These are the activations of a small network on made-up records, seen along a few directions, one row for each record.
Here are examples, each followed by its value of one field, BALO.
The largest differences between rows may come from other fields.
In the rows, zero is written as 500.
Random noise pushes rows far along 12 fixed directions. That doesn't count. These rows show it; they differ only by the noise:
748	599	409	382	510	424	616	576	515	697	675	452	423	590	485	538	297	598	613	501	365	560	507	491	601
831	771	312	215	773	573	155	367	593	413	497	260	374	675	395	384	877	761	131	595	437	518	663	525	473
767	788	640	480	602	529	611	741	389	419	551	480	488	313	473	453	178	526	816	485	384	580	456	516	528
532	406	296	370	571	578	477	269	624	526	560	389	459	648	482	508	682	610	298	598	491	547	561	492	454
597	681	677	425	674	447	564	595	547	445	707	598	399	556	691	403	416	490	396	469	457	365	619	515	447
430	535	563	636	372	586	633	646	407	278	543	515	682	512	451	404	584	423	579	504	595	216	468	398	776
662	581	499	579	493	567	314	591	491	434	481	484	389	404	543	656	565	412	293	573	671	297	557	849	289
775	448	339	364	438	510	498	522	191	568	442	248	714	405	390	696	472	591	555	740	693	549	522	789	464
319	434	463	658	483	694	422	389	560	174	186	492	550	400	569	482	730	352	445	320	497	459	388	514	222
451	506	456	545	538	488	512	445	663	505	466	612	445	543	511	541	486	482	526	280	396	525	356	458	291
357	401	535	755	312	592	679	498	553	466	583	649	368	345	352	599	86	427	856	541	599	616	257	273	540
584	640	359	533	442	604	372	574	525	346	420	402	392	733	364	592	651	532	428	383	519	463	449	262	514
647	610	440	249	703	491	490	481	510	338	585	272	384	488	506	400	507	541	434	579	432	695	527	421	525
456	565	534	435	611	477	495	359	560	400	567	548	428	510	428	358	408	616	569	488	490	639	399	207	504

247	317	514	530	368	387	556	439	481	494	497	609	807	516	484	289	681	480	469	488	586	243	460	455	747 -> kiseb
580	519	414	499	441	472	275	422	514	574	402	469	347	565	499	461	517	577	401	539	518	494	554	428	514 -> luda
755	631	411	565	416	499	408	651	536	603	490	415	443	299	440	532	513	436	512	517	403	389	487	859	600 -> sagem
529	501	388	383	485	517	449	435	500	446	589	381	398	806	575	485	697	539	227	516	542	393	639	340	598 -> nesi
547	555	543	642	486	533	518	555	715	572	706	626	328	388	561	393	440	429	453	548	425	252	544	654	662 -> nesi
475	312	458	323	454	317	692	488	353	584	581	318	661	435	591	492	515	428	514	591	533	587	486	628	672 -> vevut
511	630	524	459	614	586	543	526	454	314	602	442	502	589	281	575	476	608	603	554	607	639	379	194	512 -> nas
591	510	352	659	408	869	447	530	691	400	376	315	181	486	594	558	609	368	390	605	328	526	709	604	547 -> peba
497	407	354	604	260	538	499	521	431	625	421	496	591	687	396	677	565	526	494	485	581	383	507	473	585 -> lig
302	576	758	488	662	324	611	571	346	314	579	647	881	321	323	393	520	507	691	411	658	461	245	437	523 -> sagem
569	568	575	517	480	610	698	679	366	517	658	569	636	758	470	691	421	563	564	566	621	387	635	392	517 -> faf
409	549	661	488	522	113	434	608	487	599	555	799	737	424	498	281	470	511	512	273	538	186	325	596	539 -> dapaf
415	491	507	582	529	793	631	455	604	502	535	631	582	831	473	492	603	641	447	559	451	386	757	270	531 -> nat
621	420	522	415	472	439	681	427	443	845	761	568	548	601	611	489	353	648	488	738	514	415	702	615	663 -> vevut
563	624	609	393	636	420	612	655	458	478	687	480	491	468	416	522	330	515	664	488	478	632	441	400	579 -> kas
488	389	376	493	453	581	576	406	570	571	426	435	548	530	566	527	609	471	441	491	397	510	547	597	456 -> dapaf
386	374	515	488	515	575	689	520	462	419	549	533	736	628	509	545	591	488	450	562	598	367	556	479	483 -> redem
468	400	423	471	556	716	781	510	478	492	629	357	698	552	225	734	505	570	673	677	563	701	444	466	557 -> dapaf
628	508	350	442	440	396	488	265	606	888	699	546	367	719	398	544	455	764	483	549	427	587	496	359	655 -> dofus
784	689	547	345	744	460	511	515	488	774	515	572	630	536	619	575	489	675	510	409	301	532	639	815	195 -> kas
620	626	572	497	546	578	504	639	331	445	391	573	622	674	504	606	419	608	547	458	559	425	589	408	289 -> redem
574	582	594	452	474	354	511	478	339	546	443	570	544	564	662	405	371	567	573	362	470	462	510	368	449 -> nas
335	400	532	513	612	614	667	368	523	360	555	512	596	454	460	544	525	487	553	544	570	623	397	418	370 -> nures
645	542	567	612	370	542	519	639	430	683	600	575	369	454	519	564	206	521	608	686	573	404	646	553	620 -> kiseb
411	568	584	382	832	732	551	291	625	275	591	486	640	529	491	297	789	657	333	664	469	486	655	430	484 -> naso
547	581	582	491	517	408	532	732	485	473	567	534	477	594	631	644	564	343	359	356	529	350	545	664	364 -> muma
498	664	647	544	538	498	464	606	548	448	580	575	360	575	510	428	464	498	492	469	474	468	563	337	629 -> peba
496	535	557	433	510	342	418	416	377	605	370	530	592	476	512	459	459	601	612	346	458	613	426	456	448 -> dit
439	392	380	539	268	190	383	538	544	722	512	608	434	610	518	474	461	451	453	354	531	320	365	444	656 -> luda
461	361	455	596	463	631	476	415	562	554	488	494	342	504	497	792	486	448	394	584	652	591	506	649	228 -> vevut
421	475	507	371	596	371	440	544	578	316	561	404	445	431	576	335	680	339	292	487	493	459	503	569	584 -> muma
597	702	730	286	594	115	439	606	318	460	515	528	494	530	904	227	490	425	344	275	417	338	601	474	500 -> nesi
518	450	434	474	290	208	443	512	539	807	504	589	163	820	780	684	294	410	366	228	443	522	513	309	346 -> naso
453	334	354	570	302	639	595	412	453	553	488	446	646	553	380	531	521	558	575	673	584	438	515	422	708 -> naso
527	710	643	607	590	572	571	446	655	582	517	683	573	411	481	255	505	633	681	390	205	443	503	466	664 -> lig
519	570	597	500	666	551	307	425	515	400	595	511	465	345	330	646	620	558	337	708	795	530	474	711	309 -> faf
639	651	599	512	425	469	502	676	352	438	497	430	353	475	629	537	303	410	560	496	509	525	575	426	536 -> vif
585	733	565	417	649	392	276	402	553	449	427	499	437	407	544	205	611	606	451	381	326	516	484	437	557 -> vif
555	497	613	346	576	390	560	562	223	476	543	403	713	363	410	503	401	567	641	654	650	613	486	562	593 -> peba
428	425	568	385	497	259	452	534	321	556	546	513	619	480	491	501	462	500	460	551	692	501	472	516	547 -> nat
483	336	395	405	321	283	453	335	282	642	500	393	457	656	528	643	433	551	459	523	709	626	418	299	518 -> nas
652	637	562	523	387	513	450	488	347	549	496	500	331	669	606	473	337	603	523	526	499	500	651	255	585 -> dofus
413	381	573	528	507	505	523	413	548	445	573	537	506	313	588	421	508	411	375	690	619	395	544	702	506 -> redem
780	740	561	594	535	630	324	509	495	577	536	612	280	502	460	591	328	665	475	603	568	443	595	556	312 -> nures
658	566	437	402	577	640	423	472	450	517	415	401	639	561	487	462	669	641	395	647	474	443	737	633	500 -> dit
232	252	354	503	407	566	592	225	620	426	465	440	531	529	485	391	652	470	484	525	470	617	442	273	624 -> kas
389	326	457	512	361	440	581	576	454	448	480	416	591	311	464	472	422	348	611	585	560	517	429	564	680 -> dit
489	503	488	377	668	582	639	404	456	479	494	427	649	662	583	550	643	571	442	459	422	613	594	455	334 -> sagem
545	422	323	627	295	560	547	675	541	411	487	270	406	311	436	574	552	239	552	535	471	449	374	688	749 -> nures
502	359	435	435	509	473	691	367	607	696	626	486	490	367	568	421	342	519	633	602	338	631	480	593	608 -> luda
580	568	435	638	468	715	252	356	563	652	403	589	431	588	222	614	559	759	488	633	585	540	571	454	450 -> nat
563	530	481	340	539	392	666	660	597	485	660	326	378	471	670	377	466	325	452	487	265	542	588	558	757 -> lig
356	345	553	463	523	349	594	346	509	638	701	640	613	539	565	473	505	546	410	550	611	378	505	538	525 -> vif
621	565	340	340	451	401	438	673	376	422	554	245	358	846	526	647	612	455	299	461	569	507	566	296	602 -> dofus
571	565	521	551	471	589	652	583	566	650	517	524	338	604	582	630	285	499	670	378	306	657	549	392	443 -> kiseb
459	585	571	688	461	641	430	449	567	469	424	707	434	526	443	513	418	569	595	445	518	466	478	354	373 -> faf
371	417	603	520	639	577	611	461	569	401	600	561	411	431	601	632	444	395	436	550	585	606	505	580	217 -> muma
313	493	638	620	615	516	393	222	721	472	642	749	388	359	410	400	521	586	426	579	641	491	376	443	396 -> dunot

Here are new rows. What is BALO for each?
550	577	462	275	592	360	490	562	474	510	547	372	642	692	577	312	772	552	344	419	356	383	636	471	758 -> dit
643	554	382	471	352	283	304	601	382	563	407	373	377	550	536	601	532	438	406	375	543	468	423	549	516 -> dofus
651	431	385	183	549	196	440	409	381	701	648	310	472	506	528	511	460	568	353	614	559	659	516	628	549 -> sagem
386	383	304	709	432	827	535	459	767	358	471	507	276	603	398	760	566	379	420	488	525	536	421	420	264 -> nures
326	337	599	456	663	492	610	449	582	417	711	592	574	379	515	564	528	399	353	659	699	475	495	729	316 -> muma
372	234	315	327	447	348	673	484	475	543	597	321	581	552	419	553	488	442	545	568	528	681	398	413	690 -> peba
437	604	714	580	680	599	512	485	536	416	718	711	560	474	382	487	527	602	452	642	689	355	534	546	451 -> muma
420	606	695	598	587	400	365	382	705	578	538	762	228	472	763	433	481	441	335	302	414	433	532	533	245 -> kas
673	623	481	408	510	449	308	556	252	496	490	384	484	635	297	720	516	657	445	611	779	612	500	391	434 -> muma
480	532	508	446	582	493	445	409	557	316	426	451	435	370	641	235	544	442	460	434	377	495	485	464	515 -> nas
499	539	358	499	407	567	396	514	581	408	505	396	303	696	334	522	521	539	454	523	536	563	473	128	672 -> naso
515	509	389	582	408	681	476	582	473	393	335	390	829	349	229	386	772	528	617	573	456	367	465	662	797 -> nat
529	380	422	488	290	318	554	482	355	725	494	463	387	566	589	644	273	470	616	440	515	658	424	398	511 -> muma
547	677	595	619	473	591	484	598	460	419	396	524	461	470	518	435	459	484	613	410	412	463	498	392	548 -> dapaf
559	540	359	578	387	387	381	632	634	619	388	506	531	487	393	478	692	431	510	224	326	335	330	676	647 -> vevut
544	347	426	663	286	700	789	404	547	610	592	465	499	281	602	362	326	443	702	736	356	430	586	637	816 -> nures
506	603	687	406	692	535	501	453	366	415	438	608	621	594	600	484	426	634	501	459	554	535	599	371	207 -> naso
435	336	541	456	496	232	485	395	616	807	613	709	494	346	593	445	320	494	467	514	514	450	460	751	393 -> kiseb
423	426	516	475	384	297	597	563	422	593	640	622	706	644	501	439	532	521	491	471	602	249	490	447	710 -> faf
370	491	518	355	497	320	427	557	267	236	452	312	646	579	450	458	705	429	418	425	675	511	389	270	643 -> vif
